These are the activations of a small neural network, seen along a few directions. Each row is one input.
Each table varies a few parts of the input and shows all the possible inputs, shuffled.
A made-up example of a description, with smaller parts first: one of 3 separate values, together with either a single point or one of 9 places around a ring or (one of 5 places around a ring, together with one of 6 places along a line).
Shared parts are said once, and a part with two or three values counts as separate values.

Other details of the inputs vary at random and push rows far along two fixed directions, the same in every table; ignore that.

A family of inputs:
R1: -3 8 9 3 2 -10 -3 -9 -4 1 12
R2: 3 -2 6 -18 4 -7 -15 -5 -7 2 -3
R3: 9 -3 1 -15 4 -8 -9 0 -12 11 -5
R4: 1 4 9 -12 -3 -9 -10 -4 -9 -1 6
R5: 0 11 16 -5 1 -6 3 -8 1 6 4
R6: -1 -18 -18 -5 -11 0 13 12 3 -12 -24
R7: 3 -4 1 11 -8 -2 10 -1 1 -5 6
R8: 3 12 -7 17 -1 30 -9 8 -13 -25 -18
R9: 0 -3 11 1 11 -15 -5 -11 -5 -5 6
R10: 9 0 3 3 5 -1 -10 5 0 16 11
R11: 4 6 20 -8 5 -3 0 2 3 10 3
R12: 6 3 6 6 2 5 -3 -5 -3 3 15
R13: 8 -3 3 -12 2 -12 -9 -2 -12 11 -7
R14: 2 8 13 -7 5 3 -4 -12 8 6 6
R15: -26 -34 -17 -17 -26 -2 42 9 36 -8 4
R16: 3 -4 5 -16 4 -5 -19 -8 -2 2 -4
R17: -11 -13 -16 -11 -15 -22 15 -4 18 6 9
R18: 1 15 -3 20 -4 21 -3 11 -20 -26 -20
R19: 4 14 6 -2 5 -10 5 -11 2 10 1
R20: -26 -33 -21 -11 -28 -12 38 4 36 -15 3
R21: -5 -24 -9 -5 -12 -11 11 10 16 15 15
R22: 5 3 9 5 0 -2 -1 -5 -7 6 17
R23: 5 4 18 -7 6 3 -7 -3 11 10 2
R24: -1 10 8 -8 7 -3 -5 -9 2 1 11
R25: -12 -16 -13 -10 -9 4 9 14 2 -19 -19
R26: -4 19 -9 29 10 19 1 13 -14 -20 -20
R27: -8 -15 -8 14 -15 10 18 20 9 -13 -6
R28: 1 13 3 -7 10 0 2 -10 4 13 6
R29: 2 2 6 -11 -2 -3 -17 -10 -1 -1 5
R30: -16 -3 -25 1 -8 6 18 13 8 -13 -9
R31: -2 10 -10 0 5 3 -8 -5 4 2 0
R32: 10 -4 1 -2 -1 4 -10 -13 -8 12 6
R33: -12 -5 -8 -3 -4 7 8 -3 18 -11 1
R34: -15 -47 -31 -22 -22 -1 21 9 29 -2 -9
R35: 9 -7 -3 -4 2 0 -16 -9 -6 14 0
R36: -16 -31 -7 -9 0 -6 7 -8 21 -6 11
R37: 2 8 8 4 1 -12 -2 -11 -2 -1 11
R38: 4 6 2 7 5 -13 -3 -8 -2 6 9
R39: -18 -5 -11 4 -11 5 21 9 12 -21 -9
R40: -1 6 5 1 6 0 -9 -13 3 1 14
R41: -4 20 -5 21 9 23 3 11 -14 -28 -14
R42: -7 -19 -21 2 -12 10 14 13 -2 -8 -16
R43: 5 11 9 -6 6 -13 0 -2 5 14 -6
R44: 6 -4 2 -2 -2 -9 -8 -5 -14 14 -2
R45: -3 11 9 -6 5 -7 -2 -7 -2 1 10
R46: -17 -29 -3 -12 -2 -14 13 -4 13 -3 15
R47: 12 -2 4 1 -5 -8 -2 -11 -13 9 3
R48: -2 18 -15 26 14 30 0 15 -11 -24 -19
R49: 5 13 -13 27 10 29 -8 15 -8 -15 -18
R50: 3 10 6 -11 11 -3 -4 0 7 16 -1
R51: -25 -32 -23 -18 -20 -5 38 17 38 2 -4
R52: 12 0 14 7 -3 -8 -4 0 -2 7 9
R53: 4 2 7 -5 -6 -4 -8 -5 -11 3 12
R54: 4 12 -2 8 4 11 -8 11 -18 -28 -36
R55: -10 -11 -17 7 -1 6 6 1 15 -4 4
R56: -5 -4 12 1 12 -12 -6 -9 -7 -2 7
R57: 12 1 5 7 1 -11 -6 3 -1 13 6
R58: 9 -1 11 2 2 2 -8 2 0 9 14
R59: -15 -4 -27 0 -6 11 15 11 12 -13 -9
R60: 5 2 1 4 4 -6 -6 2 -6 13 12
R61: 0 11 10 -7 7 -10 -1 1 3 17 -5
R62: -8 -5 -5 11 -10 17 24 22 14 -25 -29
R63: 6 1 7 6 2 4 -8 -11 1 7 16
R64: -12 -7 -10 0 -4 5 11 1 11 -12 8
R65: 4 2 3 8 2 -9 -6 1 -6 13 10
R66: 1 11 2 -4 10 2 -3 -13 8 13 4
R67: 0 4 10 -9 -5 -12 -10 -5 -8 -1 3
R68: 2 10 13 -9 6 1 0 -8 4 6 7
R69: -2 -5 9 -4 16 -4 -9 -10 -3 -3 11
R70: 7 1 6 7 2 -8 -7 5 -4 16 7
R71: 5 11 16 -4 0 -9 3 -10 3 3 2
R72: 6 2 5 -6 -4 0 -10 -7 -8 2 13
R73: 0 14 4 -6 8 -4 4 -7 0 13 5
R74: -6 -23 -14 -6 -10 -7 10 4 18 12 19
R75: 9 -5 -2 -6 2 -2 -11 -6 -10 13 2
R76: 4 3 11 8 -2 -5 -1 -6 -6 7 14
R77: 3 8 6 -9 11 -1 -8 -3 11 17 -3
R78: -2 12 -2 -2 2 -13 -5 -6 -4 9 5
R79: 5 10 -7 21 -1 23 3 9 -24 -16 -24
R80: 10 -4 0 -16 6 -4 -12 -2 -8 11 -4
R81: 3 18 7 13 11 31 2 19 -3 -20 -26
R82: 6 15 -3 20 -5 18 -2 9 -19 -29 -21
R83: 1 4 3 -9 -2 2 -10 -1 -5 -9 0
R84: 5 5 10 -8 -6 -14 -9 -7 -7 -4 2
R85: 1 -1 9 -14 1 -14 -13 -4 -10 2 -6
R86: 1 19 10 18 7 23 4 19 -7 -19 -30
R87: 0 6 1 3 8 -7 -4 -4 -5 9 13
R88: 10 -3 1 -4 -1 2 -5 -10 -12 11 8
R89: 9 -2 2 5 5 1 -14 1 4 16 9
R90: 12 -4 1 -1 -3 -12 -8 -7 -12 11 -3
R91: 9 -2 9 7 2 7 -11 0 4 7 10
R92: 6 12 1 25 4 27 0 23 -13 -19 -16
R93: -4 26 -6 20 10 22 10 10 -10 -16 -28
R94: 8 -2 3 -3 -2 -2 -2 -8 -16 11 7
R95: -4 -22 -11 -1 -15 -17 13 2 16 10 13
Description of these inputs: one of 5 places along a line, together with either a single point or one of 6 places around a ring or (one of 2 separate values, together with one of 6 places along a line).
Changing only the place on the line of 5 turns R60 into R65. The same change can be made to R87. Which row results?
Answer: R26
Changing only the place on the line of 5 turns R30 into R59. The same change can be made to R22. Which row results?
Answer: R12
Changing only the place on the line of 5 turns R32 into R94. The same change can be made to R36. Which row results?
Answer: R46
A walk changes only the place on the ring of 6. It starts at R54 and steps to R84. List the rest of the walk in order.
Answer: R82, R47, R90, R6
Change only the choice among 2 separate values in R63. List by row number the other rows that result.
Answer: R49
Change only the choice among 2 separate values in R19. List by row number the other rows that result.
Answer: R71
A walk changes only the place on the line of 5. It starts at R62 and steps to R86. List the rest of the walk in order.
Answer: R11, R81, R23
Change only the place on the ring of 6 in R34. List by row number the other rows that result.
Answer: R8, R16, R29, R32, R35

A family of inputs:
R96: 6 5 4 9 1 0 -1 0 1 11 9
R97: 0 7 11 -7 8 -1 -3 -4 6 3 0
R98: -3 9 9 -3 7 1 -3 -7 6 -1 8
R99: 5 5 3 12 -3 -7 1 -2 -7 7 11
R100: -4 10 7 -3 6 -7 0 -7 0 -1 4
R101: 6 -5 -4 -6 1 -1 -10 -10 -12 4 0
R102: 9 -1 1 -7 -4 0 -8 -2 -9 6 1
R103: 8 -5 7 -8 0 -6 -9 3 -9 5 -5
R104: -31 -57 -37 -17 -28 -11 43 8 53 13 24
R105: -2 7 6 0 0 -5 -3 -8 -4 -2 8
R106: 0 9 5 -7 4 -9 -1 -5 -2 4 -3
R107: 3 8 5 -6 5 -3 -2 -2 4 9 -3
R108: 2 3 11 8 3 -5 2 -4 -2 0 11
R109: 8 -4 9 -7 -3 -2 -8 1 -7 7 -6
R110: 4 3 9 7 3 3 -3 -2 4 4 13
R111: 5 -8 0 -6 1 -9 -14 -1 -12 3 -4
R112: -12 9 -17 27 0 39 16 21 4 -40 -25
R113: 5 -6 -5 -5 1 -6 -16 -6 -10 1 0
R114: -9 11 -23 19 -2 28 19 26 -4 -33 -43
What do these inputs look like to the network?
Answer: either a single point or one of 6 places around a ring or (one of 2 separate values, together with one of 6 places along a line)
Change only the choice among 2 separate values in R107. List by row number the other rows that result.
Answer: R114
Change only the place on the line of 6 in R97. List by row number the other rows that result.
Answer: R96, R98, R107, R110, R112

A family of inputs:
R115: 2 0 1 4 0 6 -1 3 -1 -1 2
R116: -1 -1 0 2 -2 -3 -1 1 -5 -4 -4
R117: 4 1 14 -14 2 -21 -8 -19 1 23 26
R118: 1 0 2 -3 1 4 1 -1 -2 -2 -4
R119: 2 -1 -3 0 -2 3 -2 1 -5 -3 0
R120: 0 4 0 5 -1 1 3 1 0 -1 -1
R121: 1 4 0 4 -2 2 3 0 0 -1 0
R122: 4 1 13 -13 3 -21 -10 -21 3 21 25
R123: 2 0 -4 1 1 3 -5 1 -1 0 -3
R124: 6 -5 15 -18 4 -22 -8 -17 2 24 19
R125: -3 4 -1 3 2 3 3 -1 -2 -3 2
R126: 1 -1 2 0 3 1 1 1 -1 -2 -6
R127: -1 3 -1 5 3 2 2 0 0 -2 1
R128: 4 -6 14 -14 1 -26 -12 -17 -2 21 21
R129: 3 -2 -4 2 -1 2 -4 -1 -3 -5 -1
R130: -4 4 2 -4 3 2 1 2 1 -5 -2
R131: 0 2 -2 0 4 0 0 2 0 2 -7
R132: -1 4 -1 5 2 0 3 -1 -1 -3 0
R133: -1 3 0 4 1 6 1 2 1 0 2
R134: -2 -2 0 0 0 1 -2 0 -7 -5 -2
R135: 7 -5 15 -12 3 -21 -11 -14 2 25 26
R136: 0 2 1 6 3 2 1 3 2 0 0
R137: -3 4 2 -3 2 2 -1 0 4 -6 -2
R138: 0 2 -2 -2 2 4 -1 1 -1 1 -5
R139: 0 4 0 5 1 0 3 1 0 -1 -1
R140: -1 6 4 -3 -1 0 1 2 1 -4 -5
R141: 2 -2 -3 2 0 0 -2 2 -5 -3 -1
R142: -1 -1 0 0 -2 1 -2 -1 -6 -5 -2
R143: -3 5 2 -4 1 2 0 1 1 -5 -2
R144: 1 -1 -5 1 2 2 -2 3 -2 1 -3
R145: 0 1 -3 -1 4 2 0 1 0 1 -5
R146: -1 4 -1 4 2 4 0 -2 1 -3 2
R147: 2 -2 -4 1 -1 2 -4 0 -3 -4 0
R148: -2 3 -1 4 2 4 3 0 -1 -1 2
R149: 0 1 -3 -2 3 4 -2 -1 2 0 -5
R150: -1 -1 0 1 -1 1 -4 -2 -4 -6 -2
R151: 1 2 -2 0 2 0 0 2 0 2 -7
R152: 2 0 2 0 1 0 2 1 -1 -1 -7
R153: 2 0 3 -2 -2 2 2 1 -2 -1 -6
R154: 1 -1 2 -2 2 4 1 0 -3 -1 -4
R155: -2 -2 0 2 1 -1 -2 0 -5 -5 -2
R156: -23 -48 -23 -20 -28 -9 34 4 38 -3 7
R157: 2 1 -4 2 0 0 -2 4 -2 2 -5
R158: -27 -48 -25 -14 -28 -10 37 9 41 1 14
R159: 3 -1 -2 3 -1 -1 -1 2 -5 -2 -2
R160: 0 5 0 3 -2 1 3 -1 -1 -2 0
R161: -1 3 -1 6 3 0 3 0 1 -1 0
R162: 0 -1 1 1 -5 -1 -1 0 -5 -4 -3
R163: -1 4 -1 3 1 4 2 -1 0 -2 2
R164: 1 -1 1 4 1 5 -2 1 1 -2 2
R165: 1 0 -4 2 2 0 -2 4 -1 2 -4
R166: -1 2 0 4 2 5 -1 1 3 -2 2
R167: -2 4 -1 3 1 3 1 -3 0 -4 2
R168: 0 2 0 5 2 5 -2 0 3 -2 1
R169: -3 5 2 -2 3 -2 1 2 2 -5 -4
R170: 3 0 2 4 -3 4 0 4 -1 0 0
R171: 1 0 -5 0 1 4 -5 1 -1 0 -2
R172: 1 -1 1 4 1 5 0 4 -2 -1 2
R173: -1 -2 -1 1 -1 1 -4 -2 -4 -7 -2
R174: -2 5 3 -2 2 -2 1 3 2 -4 -5
R175: 1 3 -1 -1 -1 2 0 2 0 2 -7
R176: 4 -1 -2 1 -4 1 -1 2 -5 -2 -2
R177: 3 1 -3 0 -2 2 -2 4 -2 2 -5
R178: -2 4 -1 4 3 1 3 -1 -1 -3 1
R179: 4 0 -2 2 -3 0 -1 2 -6 -2 -3
R180: -1 5 0 5 1 -1 4 0 -1 -2 -1
R181: -3 5 2 -3 4 0 1 2 2 -5 -3
R182: 3 0 2 5 -2 3 1 4 -1 0 0
R183: 0 2 1 6 1 2 2 4 2 1 0
R184: -1 2 -2 4 1 3 0 -3 2 -3 1
R185: 2 -1 1 5 1 5 -3 1 1 -2 1
R186: 0 1 -3 -1 3 3 -3 -1 2 0 -5
R187: 2 0 2 6 0 2 1 4 0 0 0
R188: 1 3 2 4 -2 3 1 3 1 1 0
R189: 1 0 -4 -1 0 4 -3 3 -2 1 -2
R190: 0 -1 1 1 -3 -2 -1 1 -6 -4 -4
R191: 2 -2 -3 1 0 2 -1 2 -6 -3 0
R192: -1 1 -2 -2 3 3 0 1 -1 2 -5
R193: -3 4 2 -3 2 1 -2 0 4 -6 -3
R194: 1 3 2 5 -1 2 2 4 1 1 0
R195: -2 2 1 4 3 5 1 3 0 0 2
R196: 0 -1 -5 0 1 3 -2 3 -3 2 -2
R197: 3 1 -3 1 -1 1 -2 4 -2 2 -5
R198: 6 2 15 -13 0 -24 -7 -18 1 24 24
R199: 1 3 -1 -1 0 1 1 2 0 2 -7
R200: -1 6 3 -3 0 -1 1 3 1 -4 -5
R201: 3 -2 -3 3 0 -1 -2 2 -5 -3 -2
R202: 2 -1 1 6 2 2 0 4 0 -1 0
R203: 2 0 3 -1 -1 1 2 1 -2 -1 -7
R204: 1 -1 1 -1 1 4 -1 -2 1 -3 -5
What do these inputs look like to the network?
Answer: one of 9 places along a line, together with either a single point or one of 4 places along a line or one of 5 places around a ring
Changing only the place on the line of 9 turns R138 into R131. The same change can be made to R119. Which row results?
Answer: R201
Changing only the place on the line of 9 turns R194 into R136. The same change can be made to R198. Which row results?
Answer: R132
A walk changes only the place on the line of 9. It starts at R121 and steps to R120. List the rest of the walk in order.
Answer: R139, R161, R127, R148, R163, R146, R184
Change only the place on the line of 4 in R184. List by row number the other rows that result.
Answer: R122, R168, R185
A walk changes only the place on the line of 9. It starts at R185 and steps to R164. List the rest of the walk in order.
Answer: R115, R172, R135, R202, R187, R182, R170
Change only the place on the ring of 5 in R116. List by row number the other rows that result.
Answer: R151, R152, R157, R159
A walk changes only the place on the ring of 5. It starts at R173 and steps to R129. List the rest of the walk in order.
Answer: R123, R186, R204
